Each row below holds a small network's activations on one record, seen along a few directions.
Each row is followed by the record's values for the fields Y, D, M, N.
Not every record has every field; a missing one is left out.
Other fields move the rows too, some of them a lot.
In the rows, zero is written as 500.
Strong random noise was added to every row along 2 fixed directions; ignore it. To show where, here is one row again and again, with new noise each time:
[507 457 276 107 419 432 477 731 673 513 503 320 234 769]
[306 545 313 473 350 519 343 667 422 251 482 429 640 708]
[206 685 502 807 364 514 150 501 288 111 548 683 918 416]
[453 578 458 357 450 407 314 578 597 433 574 551 419 489]

[693 502 506 486 602 497 616 454 475 626 693 444 594 454]
Y is y2, D is d4, M is m1
[621 206 566 435 706 551 621 417 567 449 478 198 473 644]
Y is y2, D is d2, M is m1
[443 566 379 520 477 622 555 664 386 431 636 306 605 589]
Y is y1, D is d4, M is m1, N is n4
[330 268 483 539 536 645 534 459 444 121 261 135 703 779]
Y is y2, D is d2, M is m2
[431 389 602 431 536 492 453 408 593 283 274 341 536 558]
Y is y2, D is d2, M is m2
[404 549 395 528 445 694 452 659 399 464 719 279 618 580]
Y is y1, D is d4, M is m3, N is n4
[562 484 438 377 434 534 441 560 488 591 636 349 467 501]
Y is y3, D is d4, M is m3
[519 586 757 622 507 376 432 356 523 532 288 752 458 339]
Y is y1, D is d2, M is m2, N is n1
[531 357 666 489 598 526 675 392 603 493 356 442 400 466]
Y is y1, D is d2, M is m2, N is n3
[434 580 393 664 311 655 512 600 194 335 662 392 724 636]
Y is y1, D is d4, M is m2, N is n1
[527 500 499 536 500 683 529 530 441 379 633 308 601 561]
Y is y1, D is d4, M is m2, N is n3
[541 687 576 364 606 290 462 448 774 741 443 697 150 304]
Y is y1, D is d3, M is m4, N is n3
[509 320 715 684 589 604 319 330 496 283 611 366 663 448]
Y is y2, D is d2, M is m3
[442 592 310 600 408 515 714 658 316 605 532 650 581 504]
Y is y1, D is d1, M is m1, N is n4
[502 398 497 751 550 508 586 437 386 331 468 466 753 501]
Y is y2, D is d1, M is m1
[668 471 578 389 592 413 610 326 561 762 644 596 280 238]
Y is y3, D is d3, M is m2
[764 452 523 183 551 467 483 464 707 676 818 500 143 385]
Y is y2, D is d1, M is m2
[453 587 633 485 473 406 577 441 563 559 230 681 509 377]
Y is y1, D is d2, M is m2, N is n4
[391 517 365 352 476 502 423 723 662 372 350 363 316 700]
Y is y1, D is d1, M is m4, N is n3
[434 609 429 611 474 470 491 530 464 530 370 587 530 618]
Y is y1, D is d3, M is m4, N is n2
[518 521 483 499 446 469 435 450 489 466 455 600 458 348]
Y is y3, D is d1, M is m2
[386 555 600 436 466 437 403 542 528 436 231 576 406 554]
Y is y1, D is d2, M is m2, N is n4
[388 502 372 537 389 486 433 593 491 469 289 473 534 560]
Y is y3, D is d1, M is m3
[479 650 693 810 507 558 324 345 419 331 456 602 714 362]
Y is y1, D is d4, M is m2, N is n2
[571 401 393 319 593 423 717 501 640 567 440 328 345 620]
Y is y2, D is d3, M is m1
[622 336 455 494 556 553 685 521 454 543 731 441 567 501]
Y is y2, D is d1, M is m1
[487 574 705 498 577 442 481 403 624 559 274 674 419 357]
Y is y1, D is d2, M is m2, N is n4
[384 592 707 929 464 514 277 306 311 350 774 818 918 113]
Y is y2, D is d1, M is m3
[670 567 514 371 543 576 655 496 588 672 517 504 437 497]
Y is y1, D is d4, M is m2, N is n3
[599 522 553 700 601 397 694 330 559 655 286 653 466 445]
Y is y1, D is d3, M is m1, N is n3
[379 603 387 442 504 618 209 652 389 344 521 404 610 584]
Y is y3, D is d4, M is m4
[256 491 560 622 475 492 237 486 452 130 322 441 714 576]
Y is y2, D is d2, M is m4
[574 560 456 389 523 403 681 561 519 740 561 570 320 498]
Y is y1, D is d3, M is m1, N is n4
[672 488 643 368 612 591 358 395 560 471 850 374 452 388]
Y is y2, D is d4, M is m2
[758 386 579 478 571 469 666 450 687 767 639 440 255 363]
Y is y1, D is d1, M is m3, N is n2
[468 387 619 260 624 387 258 507 765 317 264 325 279 640]
Y is y2, D is d2, M is m4
[416 650 548 750 359 518 396 511 425 429 378 542 737 540]
Y is y1, D is d4, M is m3, N is n2
[366 562 369 422 400 684 424 667 404 310 558 249 574 691]
Y is y1, D is d4, M is m2, N is n4
[302 580 358 656 347 645 515 596 210 468 746 488 726 568]
Y is y1, D is d3, M is m3, N is n4
[741 349 487 413 659 545 611 494 518 618 610 270 421 495]
Y is y3, D is d4, M is m1
[639 769 506 150 455 412 404 597 616 767 808 571 136 297]
Y is y1, D is d4, M is m2, N is n4
[542 477 381 209 437 383 528 571 642 754 476 403 182 530]
Y is y3, D is d3, M is m3
[403 352 591 544 557 555 390 430 472 264 238 350 579 513]
Y is y3, D is d2, M is m2
[672 460 532 481 529 491 509 454 523 693 655 404 437 367]
Y is y3, D is d4, M is m3

Which values does each new row have?
[462 525 744 395 627 322 209 414 734 421 294 639 379 413]
Y is y2, D is d2, M is m4
[319 550 571 471 477 505 417 547 451 364 472 485 476 458]
Y is y1, D is d2, M is m2, N is n4
[605 285 815 709 697 508 399 197 562 419 617 453 569 300]
Y is y2, D is d2, M is m3
[340 580 422 720 428 533 449 425 229 391 366 570 751 491]
Y is y3, D is d3, M is m2
[340 350 597 504 567 575 393 425 546 142 234 294 638 629]
Y is y2, D is d2, M is m2
[247 576 423 524 457 512 194 544 438 190 520 412 630 665]
Y is y2, D is d3, M is m4
[466 412 323 508 437 585 674 641 530 498 440 298 469 673]
Y is y1, D is d1, M is m3, N is n3
[507 409 432 594 461 595 561 526 421 501 573 471 708 615]
Y is y2, D is d1, M is m3
[577 485 536 499 495 477 470 453 531 523 673 397 545 454]
Y is y2, D is d4, M is m3
[637 505 558 595 477 393 561 413 508 793 537 763 461 200]
Y is y3, D is d1, M is m3
[593 640 463 384 393 411 479 551 564 616 533 638 243 434]
Y is y1, D is d1, M is m2, N is n1
[440 505 434 625 486 668 417 441 423 295 564 520 704 479]
Y is y2, D is d1, M is m2
[541 470 554 573 636 467 516 420 584 425 542 536 559 314]
Y is y2, D is d1, M is m1
[628 424 376 127 505 639 563 611 558 538 663 220 399 745]
Y is y2, D is d4, M is m2
[424 566 432 704 409 636 606 510 382 406 317 655 726 565]
Y is y1, D is d1, M is m2, N is n3
[581 248 638 276 618 523 540 412 613 461 534 321 348 568]
Y is y2, D is d2, M is m2
[581 368 470 382 557 553 558 406 526 472 632 319 393 613]
Y is y2, D is d3, M is m2
[397 370 267 355 392 557 635 599 472 499 563 206 503 817]
Y is y2, D is d3, M is m3
[603 477 405 477 558 627 795 621 414 627 558 425 608 616]
Y is y1, D is d4, M is m1, N is n4
[402 411 190 659 298 564 842 772 203 393 339 370 732 880]
Y is y1, D is d1, M is m1, N is n1
[593 378 354 392 535 504 689 522 495 574 567 295 441 754]
Y is y2, D is d3, M is m1
[589 334 660 229 667 400 465 420 794 609 592 384 217 385]
Y is y2, D is d2, M is m3
